Each row below holds a small network's activations on one input, seen along a few directions.
Each table varies a few parts of the input and shows all the possible inputs, shuffled.
A made-up example of a description, with smaller parts first: one of 4 places along a line, together with either a single point or one of 9 places along a line or (one of 2 separate values, together with one of 8 places around a ring).
Shared parts are said once, and a part with two or three values counts as separate values.

Other details of the inputs vary at random and push rows far along two fixed directions, the same in every table; ignore that.

A family of inputs:
x1: [ 18  43  -4  -6   8   3  14 -15  42   6  28]
x2: [-43 -33  37  57  12  16  44  42 -23   6  13]
x3: [-27   8  23  31  10   3  27   3 -36   7  15]
x4: [ -2  37  -3  -2  11  -2  -4 -23  -1  13  17]
x5: [ 14  53  -2 -18  12   8   6 -38   4   5  33]
x6: [-46  -9  40  49  23  30  51  29 -12  12  37]
x7: [-20  32  20  22  15  -3  22  -5 -21  11  25]
x8: [ 20 -44 -27 -30 -30 -22 -66   1 -13 -19 -52]
x9: [  5 -27  -3   0 -10   7   3  16   7  -9  -2]
x10: [ 16 -26 -18  -7 -15  -8 -23  13  19  -3 -21]
x11: [  -2 -100   -1   10  -29   -8  -18   56  -27  -23  -44]
x12: [-45 -81  20  41  -9   7  -5  58 -22  -1 -30]
x13: [-10  65  14  11  21   0  27 -25  -1  16  41]
x14: [ 36  41 -16 -27  -2  -9 -12 -39   9  -5   9]
x15: [ 10  60   8   3  22  11  27 -19  44  13  45]
x16: [-3 37 13 17 18 20 37 -9 26 10 39]
x17: [-12 -63  -8 -45  -5 -11  17  18 -64 -28 -89]
x18: [ 38  10 -36 -40 -19 -23 -47 -27   8  -6 -22]
x19: [-65 -27  41  69  21  21  44  47 -21  22  19]
x20: [ 46  68 -26 -50   1  -1 -15 -60  28  -2  26]
x21: [-12 -32   2   7 -15  -8  -3  14 -43  -8 -14]
x22: [-22 -15  20  26   8  19  29  22  -2   3  20]
x23: [-25   6  17  28   6   1  25   2 -35   5  12]
x24: [-55   9  31  40  22  17  17   6 -29  17  18]
x25: [-29 -70  22  43 -11  -9  12  61 -30  -6 -22]
x26: [ 13  43  -4 -17   7   4   3 -33   1   2  26]
x27: [ 28  46 -18 -26  -5 -18 -12 -33  10  -1   9]
x28: [ 14 -57 -15 -15 -23  -6 -46  22  17 -13 -40]
x29: [ 39  53 -21 -33  -2  -9 -11 -47  17  -3  14]
x30: [-23  14  18  29  20  17  24  10  16  20  27]
x31: [-41 -12  25 -12  38  28  80  13 -14  -1 -22]
x32: [ 14  57   9   2  23  20  30 -25  40  10  46]
x33: [ 25 -18 -18 -15 -11  -7 -28   5  27  -3 -17]
x34: [ 42   6 -22 -26 -15 -15 -19  -6  38 -10  -7]
x35: [25 14 -7 -9 -1  4  4 -9 30 -4 10]
x36: [-18  44   7  13  17   5  13 -20  -6  19  27]
x37: [-15  30   7  11  15   2   4 -14 -11  15  18]
x38: [ 38  58 -20 -34  -2 -17 -16 -42  20  -1  13]
x39: [  1 -57  -8  -3 -19  -2 -34  27  11  -9 -35]
x40: [-38 -84   6  26 -23 -13 -31  44 -58 -10 -52]
x41: [ 57 -25 -57 -67 -43 -32 -89 -25  16 -26 -59]
x42: [ 53 -55 -49 -53 -44 -21 -77   4  38 -25 -60]
Description of these inputs: one of 2 separate values, together with either a single point or (one of 4 places along a line, together with one of 5 places along a line).
The inputs of x15 and x38 match in every part but the choice among 2 separate values. If x22 is changed in the same way as x15 into x38, which row does it become?
> x20
Change only the choice among 2 separate values in x13. List by row number the other rows that result.
> x34
Change only the place on the line of 5 in x7. List by row number the other rows that result.
> x5, x8, x14, x37

A family of inputs:
x43: [ 10 -14  -2 -20 -14 -13 -21  -8 -38 -19 -18]
x44: [-27  82  22  10  37  17  18 -46  -8  22  41]
x45: [-52  14  29  59  24  29  22  11   0  31  43]
x46: [-29  99  37  34  46  29  43 -27  54  36  81]
x47: [  3  -2  -2 -17  -7  -5  -9 -14 -35 -10  -5]
x48: [ 13   0  -8  -5 -10 -11 -28   3  35   0  -6]
x49: [-5  1 13 27 11  7 28 22 23 12 18]
x50: [ 10 -49 -14  -2 -28 -21 -42  28  14  -8 -36]
x51: [ 38  20 -29 -45  -2 -18  -3 -24   9  -6 -19]
x52: [-24  -9  20  38   4   9 -13  14   0  10  12]
x53: [ 21 -16  -9   5 -14   1   6  13  19  -9   7]
x54: [ -4  11  -2 -15   1 -18 -14 -10 -14  -4 -23]
x55: [ 44 -19 -22 -41 -27 -26 -16 -11 -16 -31 -36]
x56: [-27  10   5   8   9   3  -4 -13 -35  10  -6]
x57: [-10  70  15   2  38  11  56 -26   5  19  36]
x58: [ 23 -62 -24  -8 -34 -10 -43  24  -3 -16 -21]
x59: [  6 -67 -17   1 -33 -23 -46  37   6 -10 -46]
x60: [-11  20  -6 -14   6 -10  -4 -14 -12   5 -14]
x61: [ 24 -50 -16 -23 -30 -26 -11  12 -38 -30 -48]
x62: [ 71  32 -28 -40 -17  -7 -19 -29  61 -18  14]
x63: [ 34  99 -22 -56  18  -8 -15 -69  41   6  16]
x64: [ 74  63 -31 -44  -7   1  -9 -46  76 -10  34]
x65: [-64 -31  23  42   9   6  11  21 -69  14 -15]
x66: [ -7 -52   3 -28  20  59   8  20  88  -4 -21]
x67: [-48 -21  20  23   6  -9  11  23 -48   5 -23]
x68: [  8 -45   7  18 -13 -14  -3  41   8  -9 -20]
x69: [-10  42 -10 -13  13   7  -6 -38 -12  15   8]
x70: [  2 -64 -14  11 -29 -11 -53  27  -6  -6 -35]
x71: [-37  -8   7  10   6  -6   8  11 -36   8 -19]
x72: [-31 -48  22  52   2   4  32  56 -10  11  -2]
x73: [ 58  50 -44 -75 -12  -8 -34 -64  16  -9   4]
x74: [ 64   7 -36 -46 -25  -9 -54 -24  44 -17   4]
x75: [-54 -42  26  57   3   6  15  50 -13  16   1]
x76: [-20  64  16   0  28  22  36 -38 -19  17  51]
x77: [-27 -42   1  35  -8   6 -20  28  -9  11  -7]
x78: [-11  -6  12  24   1  14   3  13   1   4  30]
x79: [ 40  41 -21 -42  -2  -6   9 -42   9 -11   5]
x80: [-37  11  40  52  20  26  31  17  -7  13  54]
x81: [-22   6  14  32   8  14  -8   3  10  16  21]
x82: [ 6 21  9 19  6 14 31  2 26  3 38]
x83: [ 26 -28  -6   0 -15 -15 -10  25  25  -8 -17]
x84: [  7 -15 -16 -21 -15 -17 -44 -15 -29 -10 -39]
x85: [ 24  28 -24 -20  -4  -1 -23 -18  56  11  11]
x86: [  9 -62   8  23 -26 -10  -1  44 -10 -23 -19]
x87: [-52  38  20  22  31  12  38  -7 -25  25  19]
x88: [ 18  -5 -24 -86  21  45  -5 -23  67 -16 -42]
x89: [-42 -22  31  52   9  22  24  32 -19  12  35]
x90: [-26 -31  27  48   7   5  33  47  -3  10   7]
x91: [ 26  -4  -3  -7 -13  -2 -29  -1  17 -12  13]
x92: [  7 -65 -12   8 -32 -16 -60  27  -6 -12 -40]
x93: [ 62  27 -33 -61  -9 -30 -22 -33  22 -19 -28]
x94: [-13 -16   9   7   6 -13  24  17 -32  -2 -21]
x95: [ -8  47   4  -3  27   6  45 -19  -2  16  20]
x96: [-51 -36  30  34   3   6  24  25 -75   1  -2]
x97: [ 48  52 -27 -50  -2  -5   9 -51  17 -10  10]
x98: [ 17 -16 -11   4  -5  -3   4  19  28   5  -2]
x99: [-41  17  29  33  22  18  70   2 -41  11  29]
x100: [ -5  92  28   4  38  19  65 -44   5  10  61]
x101: [ 26 -50 -19 -28 -23 -36 -21  18 -27 -25 -62]
x102: [-12 -51   6  -1 -19 -14 -16  17 -63 -18 -31]
x103: [ 22 -45 -16   3 -25  -6  -4  26   9 -14 -12]
x104: [-35  28  16  16  19   9   8 -19 -32  15  11]
Describe the family of inputs behind these rows.
> one of 2 separate values, together with either a single point or (one of 5 places around a ring, together with one of 6 places along a line)
The inputs of x91 and x43 match in every part but the choice among 2 separate values. If x80 is changed in the same way as x91 into x43, which row does it become?
> x102
The inputs of x95 and x98 match in every part but the choice among 2 separate values. If x88 is changed in the same way as x95 into x98, which row does it become?
> x66
Start at x43 and move only the place on the ring of 5, one step at a time. The first step leads to x100. Which rows follow, in order?
> x93, x54, x44
Change only the place on the line of 6 in x45. List by row number the other rows that result.
> x52, x70, x77, x81, x92

A family of inputs:
x105: [-21  41  22  17  24   6  43  -7 -13  15  30]
x106: [ 46  64 -18 -40   4  -2  -1 -52  28  -6  24]
x107: [-18 -40   2  20  -6  -2   0  30  -5   1 -21]
x108: [-35  33  19  13  32  26  34 -15  -9  18  23]
x109: [-16  36  25  19  20  11  39 -12 -14   5  34]
x110: [ 54 -14 -38 -47 -29  -9 -48 -13  38 -17 -20]
x111: [  0 -34  10  20 -13  -4  -1  26  -6 -10  -6]
x112: [-29 -77  10  26 -11   2 -11  48 -22  -4 -35]
x113: [-21  40  20  18  24   7  44  -7 -14  15  30]
x114: [ 37 -45 -28 -31 -33 -13 -47  10  17 -20 -33]
x115: [ 29  35 -11 -23   0  -3   4 -31   8  -6  14]
x116: [-45   4  28  26  18   7  34  11 -30  10   1]
x117: [-28  23  27  28  21  27  31   4  12  15  43]
x118: [ 48  -7 -36 -46 -22 -21 -47 -12  41 -15 -33]
x119: [-30 -72   9  18 -15  -4  -1  40 -55 -13 -32]
x120: [ 18  32 -12 -31   4   5  -4 -31  12  -4  13]
x121: [-18 -40   8  13  -2   6 -10  25  -2   0 -18]
x122: [-29  -6  25  35  11   8  40  14 -38   4  16]
x123: [ 63  -9 -34 -39 -30 -18 -42 -13  36 -22 -18]
x124: [ 29  67 -17 -50  17   9 -11 -56  36   2  12]
x125: [ 29  66 -19 -50  16   9 -10 -56  36   3  12]
x126: [-33   4  27  28  15  -1  38  16 -34   8   9]
x127: [-23 -81   7  29 -21   2  -7  51 -27  -7 -25]
x128: [-13  66  16  -4  30  23  33 -34  10  12  49]
x129: [-13 -34   1  14  -6  -4  -4  25   0   0 -20]
x130: [-16 -70   7  30 -18 -15  -1  53 -26  -7 -30]
x131: [-15 -40   3  12  -3   8  -9  23   1   1 -17]
x132: [  1 -36   6  22 -13  -2   1  26  -6  -8  -5]
x133: [-51  18  27  58   4  -8  -8  -2 -57  24  31]
x134: [-11  63  10  -2  29  26  35 -35  10  15  50]
x135: [ 43  68 -24 -43   8  -7   2 -49  30   4  19]
x136: [ 30 -42 -25 -33 -23 -12 -51   7  21 -17 -43]
x137: [16 -8 -3  8 -9  2  0  5 13 -4  8]
x138: [ 29 -17 -31   1 -41 -35 -90  -2  -6  -5 -16]
x139: [ 59  -8 -38 -43 -26 -26 -42  -8  37 -16 -25]
x140: [ -3  16  -2 -12   5  -4   5 -12  -5   1 -11]
x141: [-43  -8  22  27  14   5  31  16 -34  10  -6]
x142: [-32  36  19   9  31  25  31 -16  -7  16  23]
x143: [ 42 -37 -28 -28 -30 -29 -40  14  16 -19 -37]
x144: [-15 -71   5  31 -18 -14   0  53 -26  -6 -29]
x145: [-32  42  25  29  31  21  38  -3  21  22  38]
x146: [ 15  41 -16 -27   7  -1   2 -32  14   4   0]
The inputs of x132 and x115 match in every part but one. If x110 is changed in the same way as x132 into x115, which row does it become?
> x119
The inputs of x108 and x131 match in every part but one. If x126 is changed in the same way as x108 into x131, which row does it become?
> x143
Describe the family of inputs behind these rows.
> one of 2 separate values, together with either a single point or (one of 4 places along a line, together with one of 5 places around a ring)
Start at x106 and move only the place on the ring of 5, one step at a time. The first step leads to x105. Which rows follow, in order?
> x140, x125, x120
Change only the choice among 2 separate values in x134. List by row number the other rows that result.
> x127
